A small network was shown many inputs. Here are its activations along a few directions, one row for each input.
Each table varies a few parts of the input and shows all the possible inputs, shuffled.
Descriptions start from the smaller parts, as in this example, which fits no table here: values(3) and (point or line(9) or (line(4) and ring(8))).
Shared parts are said once, and a part with two or three values counts as separate values.
(in the rows, 128 means zero)

Other details of the inputs shift rows strongly along two fixed directions, in all tables alike. That doesn't count.

Rows:
r1: [120 102 145 118 106 151 113 129 137 118 154 102]
r2: [132  98 142 117  94 145 122  86  91 112 101 114]
r3: [157 136 118 131 156 106 144 134 156 143 118 139]
r4: [106 108 150 120 117 160 132 145 114 117 123  98]
r5: [121 158 113 132 147 117 145 130 151 134 129 121]
r6: [110 110 143 119 117 166 129 142 123 118 126 110]
r7: [128 146 116 134 155 121 126 156 170 135 144 139]
r8: [134 138 105 151 153 128 127 150 152 140 151 134]
r9: [134 143 103 154 160 111 128 150 161 140 155 147]
r10: [125 139 114 135 155 125 134 159 162 127 145 138]
r11: [114 105 144 135 117 153 122 138 110 124 132  99]
r12: [156 163 120 134 157 111 135 136 143 120 122 132]
r13: [167 135 113 147 159 103 138 130 160 148 127 137]
r14: [114 130 137 130 118 144 134 107 127 122 135 100]
r15: [112 111 131 135 118 142 120 127 111 132 132 125]
r16: [133 140 113 145 150 118 118 146 165 138 154 137]
r17: [ 95  99 147 100  93 159 124 117  83 121 115 129]
r18: [152 139 137 127 105 126 125 113 115 113 130 125]
r19: [141 135 134 127 117 111 122  99  91 121 113 135]
r20: [ 79 136 106 100 108  16 112  87  47 190  82 237]
r21: [146 131 152 109  99 153 131 122 123  95 125 108]
r22: [138 116 135 116 116 150 135 113 125 108 103 108]
Description of these inputs: values(2) and (point or line(4) or line(6)).
The inputs of r12 and r19 match in every part but the values(2) part. If r22 is changed in the same way as r12 into r19, which row does it become?
> r2
Which other rows does r10 become when the line(6) part takes its other values? List them by row number.
> r4, r6, r7, r17, r20
Which other rows does r18 become when the values(2) part takes its other values? List them by row number.
> r21

Rows:
r23: [132 121 138 108 118 119 138 111  94 118  85 141]
r24: [ 58 112 148  96  77  98 107 106  27 150 112 185]
r25: [ 80 127  90 142 137  99 122 128  99 163 116 178]
r26: [160  94 160 122  85 170 105 112 128  86 153  82]
r27: [146 138 120 131 113  98 114 100 113 138 137 154]
r28: [122 129 154 105 108 133 129  97 102 112 124 119]
r29: [135 143 110 144 120  78 120  88  98 158 116 163]
r30: [ 69 109 135 119 107  89 116 125  38 165 101 189]
r31: [ 95  63 175  91  91 209 116 146 145 103 153  65]
r32: [116 136 137  90 100  82 132  90  65 125  77 177]
r33: [ 79  90 150 116  95 216 115 134 128  92 160  75]
r34: [168 180 111 153 182 134 152 169 202 110 134  88]
r35: [178 191  90 169 192 102 147 162 227 140 169 135]
r36: [123 170  83 162 194  88 135 182 221 172 170 131]
r37: [132 116 136 134  85 100 103  76  79 128 121 139]
r38: [135 123 150 100 111 137 134 114 105 103  98 125]
r39: [135 104 146 131 117 163 136 114 128 116 125 108]
r40: [127 115 167 101  97 190 136 116 120  75 120  64]
r41: [ 90 106 146 110 112 136 116 148  87 131 133 152]
r42: [ 50  93 163  94  67 134 108 106  30 131 114 146]
r43: [199 155 105 173 174 111 113 161 200 127 169 119]
r44: [101 146  89 147 168  70 135 154 153 188 128 162]
r45: [171 183  86 173 206  91 157 164 202 145 143 121]
r46: [166  69 180 134  85 222 109 120 133  73 154  35]
r47: [ 95  91 150 112  99 223 111 144 144  85 171  75]
r48: [144 199  88 136 167  71 148 139 148 147  97 158]
r49: [146 177  92 147 172  65 149 137 137 148  95 157]
r50: [132 129 138 107 121 117 133 109 112 119 120 138]
r51: [ 61 103 143 115  93 111 119 121  36 151 101 164]
r52: [121 122 135  94 104 112 138 104  71 129  64 157]
r53: [182 171  77 175 205  81 151 161 211 157 147 161]
r54: [130 150 122  98 119  83 136 105  82 136  65 181]
r55: [109  82 166 101 106 214 121 164 185  97 171  52]
r56: [159  70 178 112  84 225 113 115 139  72 160  52]
r57: [ 76  69 158 103  92 158 119 123 100 141 120 110]
r58: [162 111 127 145 119 107 111 111 115 132 127 139]
r59: [190 155  90 181 179 128 138 160 212 131 168  92]
r60: [127 173 100 104 130  45 137 110  90 157  68 207]
r61: [174 158  98 173 183 140 154 162 218 126 157  95]
r62: [167 172 105 161 177 140 148 157 222 119 169  95]
r63: [197 156  93 182 189 121 132 166 214 140 170 108]
r64: [158  83 180 113 106 246 135 136 176  62 162  40]
r65: [ 93  82 161 123 104 245 117 147 145  82 169  48]
r66: [133 162 111 152 176 130 131 210 198 129 182 126]
r67: [123 165 123 110 124  69 133 101  92 140  88 175]
r68: [154 157  95 144 178  66 143 133 143 156 116 170]
r69: [152 139 125 139 110  89 103  99 108 135 136 150]
r70: [137  99 140 140  85 115 108  80  74 128 114 123]
r71: [ 81 103 164 118 101 184 122 150  95 109 145  89]
r72: [ 96  93 158 103 103 188 117 148 161 111 162  73]
r73: [ 84  74 148 124 103 208 118 136 113 107 144  94]
r74: [138 146  92 161 191 157 125 197 222 125 184 118]
r75: [113 148 101 149 171  76 129 174 133 168 135 187]
r76: [ 78 126 111 127 131  74 122 121 108 184 116 169]
r77: [106 110 132 111  69  86 110  51  36 149 101 172]
r78: [157 172  87 147 166  70 139 132 170 151 138 180]
r79: [181 166 104 163 202 125 152 169 204 130 148 103]
r80: [ 85 136  90 125 134  78 113 126 104 160 127 207]
r81: [144 127 162 110 115 217 148 140 153  72 119  44]
r82: [166  86 145 130 112 184 122 125 148 101 153  79]
r83: [130 120 158 109 111 171 138 109 125  94 134  77]
r84: [ 56  79 124 103  87 104 107  88  32 159  96 202]
r85: [106  87 172  80  78 135 121  68  42 114  90 144]
r86: [ 69  89 126 107 106  76 118 107  74 181  94 193]
r87: [147 142 106 130 119  62 118  96 105 152 122 186]
r88: [132 142 119 111 129 105 140 118  91 138  72 154]
r89: [166 115 153 148 111 181 114 124 152  91 162  53]
r90: [106 123 141  95  91 125 140  92  59 122  58 136]
r91: [142 102 168 110 107 191 140 126 121  84 110  71]
r92: [144 207  83 132 169  45 145 134 141 160  91 191]
r93: [165 171 115 157 185 134 150 157 199 120 152  88]
r94: [137 168  94 153 158  64 142 110 132 166 115 179]
The inputs of r40 and r67 match in every part but one. If r37 is changed in the same way as r40 into r67, which row does it become?
> r69
The inputs of r43 and r70 match in every part but one. If r38 is changed in the same way as r43 into r70, which row does it become?
> r49
Describe the family of inputs behind these rows.
> ring(8) and (values(3) or line(6))
Which other rows does r87 become when the line(6) part takes its other values? List them by row number.
> r26, r32, r50, r60, r78
Which other rows does r82 become when the ring(8) part takes its other values? List them by row number.
> r27, r29, r56, r59, r63, r77, r87
Which other rows does r60 become when the ring(8) part takes its other values? List them by row number.
> r48, r52, r54, r81, r88, r90, r92

Rows:
r95: [150 159 106 157 152 100 128 134 156 141 146 129]
r96: [122 132 146 103 110 144 130 118 127 103 124 118]
r97: [ 11  84 124 115 106 117 100 147  75 177 147 183]
r98: [135 175 109 137 156 111 141 147 155 130 129 132]
r99: [165 139 116 143 162 148 137 154 202 117 156  94]
r100: [147 173 103 144 164 105 136 160 157 131 134 144]
r101: [127 106 166  97  93 183 126 125 117  89 130  95]
r102: [107 121 123 118 105  89 128  84  69 153  88 169]
r103: [122 136 104 140 138  77 132 104  96 159  98 174]
r104: [130 135 143 124 129 171 139 140 139  98 134  90]
r105: [142 134 124 132 124 110 120 113 138 130 140 133]
r106: [150 162  95 160 188 105 147 164 180 147 131 129]
r107: [128 130 114 125 128  77 125 106  99 157 106 185]
r108: [117 108 135 122  94 105 109  92  66 137 112 155]
r109: [139 125 130 124 137 128 130 145 143 130 128 128]
r110: [156 117 143 133 121 166 121 139 161 102 163  93]
r111: [152 161  99 166 164  93 127 136 154 148 145 140]
r112: [129  74 169 111  87 205 121 118 110  88 130  72]
r113: [120  85 171  94  90 194 128 116 121  91 127  75]
r114: [102 102 138 110  99 107 122 100  61 143  88 160]
r115: [135 131 131 132 141 151 141 145 161 117 130  90]
Describe the family of inputs behind these rows.
> point or (line(4) and ring(5))

Rows:
r116: [187 169 103 162 183 123 143 158 220 127 164 110]
r117: [146 103 155 121 127 184 136 148 150 100 127  74]
r118: [129 103 158 115  94 191 122 111 130  88 146  63]
r119: [103 113 167  93  88 179 135 113 101  93 118  95]
r120: [127 142 135 115 122 126 132 130 112 122 115 137]
r121: [126 124 130 136 115 121 121 108 101 130 114 124]
r122: [ 73  85 145 113  76 113  92 100  55 145 138 164]
r123: [163 165 112 152 173 150 146 183 191 106 151  98]
r124: [ 53 102 138 105  96 114 105 115  49 149 119 183]
r125: [184 161  96 173 183 102 136 150 181 144 141 132]
r126: [138  89 171 111  74 190 120 110 103  81 135  70]
r127: [159 136 139 121 156 178 146 171 214  97 157  71]
r128: [151 199  70 156 169   6 123 124 141 178 118 217]
r129: [159 169  87 148 179  69 143 160 166 157 119 168]
r130: [134 121 154 126 126 193 137 151 140  90 131  70]
r131: [ 51 120 115 119 115  99 122 124  71 169 113 180]
r132: [164 158 110 160 156 111 129 148 160 135 141 119]
r133: [143 135 134 122 110 109 115 109 109 128 127 139]
r134: [110 109 155 111 110 188 133 128 109  95 117  81]
r135: [166 156 113 137 171 142 142 177 215 112 149 106]
r136: [144 134 143 123 119 140 127 120 144 111 145 102]
r137: [138  74 166 117  90 201 125  99 107  87 126  64]
r138: [ 86 150 111 108 120  69 132  92  65 152  83 189]
r139: [135  79 172 116  90 201 130  98 113  89 136  63]
r140: [161 138 130 125 152 146 138 163 179 115 140 108]
r141: [117  80 162  98  71 167 120  69  76 103 110 103]
r142: [110 141  91 152 181 104 134 187 189 170 152 146]
r143: [186 156  99 165 171 116 136 152 186 129 149 123]
r144: [ 76  67 148 105  68 114  92  77  35 145 119 180]
r145: [131 102 149 104  81 113 116  71  60 130 100 158]
r146: [133 122 129 117  99  98 118  83  88 133 104 166]
r147: [143 141 125 146 140 121 134 127 144 130 142 110]
r148: [101 113 120 129 145 125 114 165 147 145 154 149]
r149: [129 108 150 106 122 190 137 137 163  95 135  68]
r150: [ 94 124 144 110 109 133 140 109  79 123 102 131]
r151: [108 156  82 133 153   9 132 103  74 196  64 232]
r152: [149 169  93 153 192  88 151 165 190 153 131 141]
r153: [ 91 121  92 142 126  60 118 104  88 191 114 207]
r154: [110 124 117 155 141 148 121 162 172 142 175 100]
r155: [114 159 113 119 128  88 129 120 102 137 101 178]
The inputs of r148 and r144 match in every part but one. If r152 is changed in the same way as r148 into r144, which row does it become?
> r139
Describe the family of inputs behind these rows.
> line(4) and (values(2) or ring(8))
Which other rows agree with r155 in the line(4) part? List them by row number.
> r119, r120, r123, r124, r130, r131, r134, r138, r150
A walk changes only the ring(8) part. It starts at r126 and steps to r133. List the rest of the walk in order.
> r128, r136, r118, r147, r121, r132
Which other rows does r144 become when the values(2) part takes its other values? List them by row number.
> r153

Rows:
r156: [139 113 129 125 117 129 132 110 119 131 115 118]
r157: [135 133 139 122 111 123 125 107 117 114 133 124]
r158: [116 130 140 109 115 136 129 136 118 125 124 135]
r159: [137 135 131 129 113 130 122 114 108 113 123 122]
r160: [141 130 124 137 155 164 144 168 189 117 143  82]
r161: [107 177  91 128 152  36 131 123 108 171 112 204]
r162: [177 183  91 162 179  77 135 160 189 148 146 156]
r163: [108 137 130 117 120 137 126 133 110 116 120 126]
r164: [141 116 137 116 113 127 120 109 128 121 122 131]
r165: [122  99 130 141 112 130 100 115 115 143 159 129]
r166: [136 118 136 136 124 130 130 113 109 125 113 116]
r167: [162 146 124 157 155 168 140 147 188 106 157  75]
r168: [145 108 134 120 121 131 129 115 118 122 119 133]
r169: [110 121 136 125 130 136 133 133 110 130 110 119]
r170: [104 131 131 124 125 141 136 123 113 129 118 123]
r171: [113 119 138 106 120 134 125 129 128 126 119 136]
r172: [ 94  98 128 138 113 135 112 135 119 139 152 137]
r173: [117 111 135 111 128 138 133 134 119 126 115 136]
Describe the family of inputs behind these rows.
> values(2) and (point or ring(8))
The inputs of r167 and r170 match in every part but the values(2) part. If r166 is changed in the same way as r167 into r170, which row does it become?
> r169
Which other rows does r172 become when the values(2) part takes its other values? List them by row number.
> r165
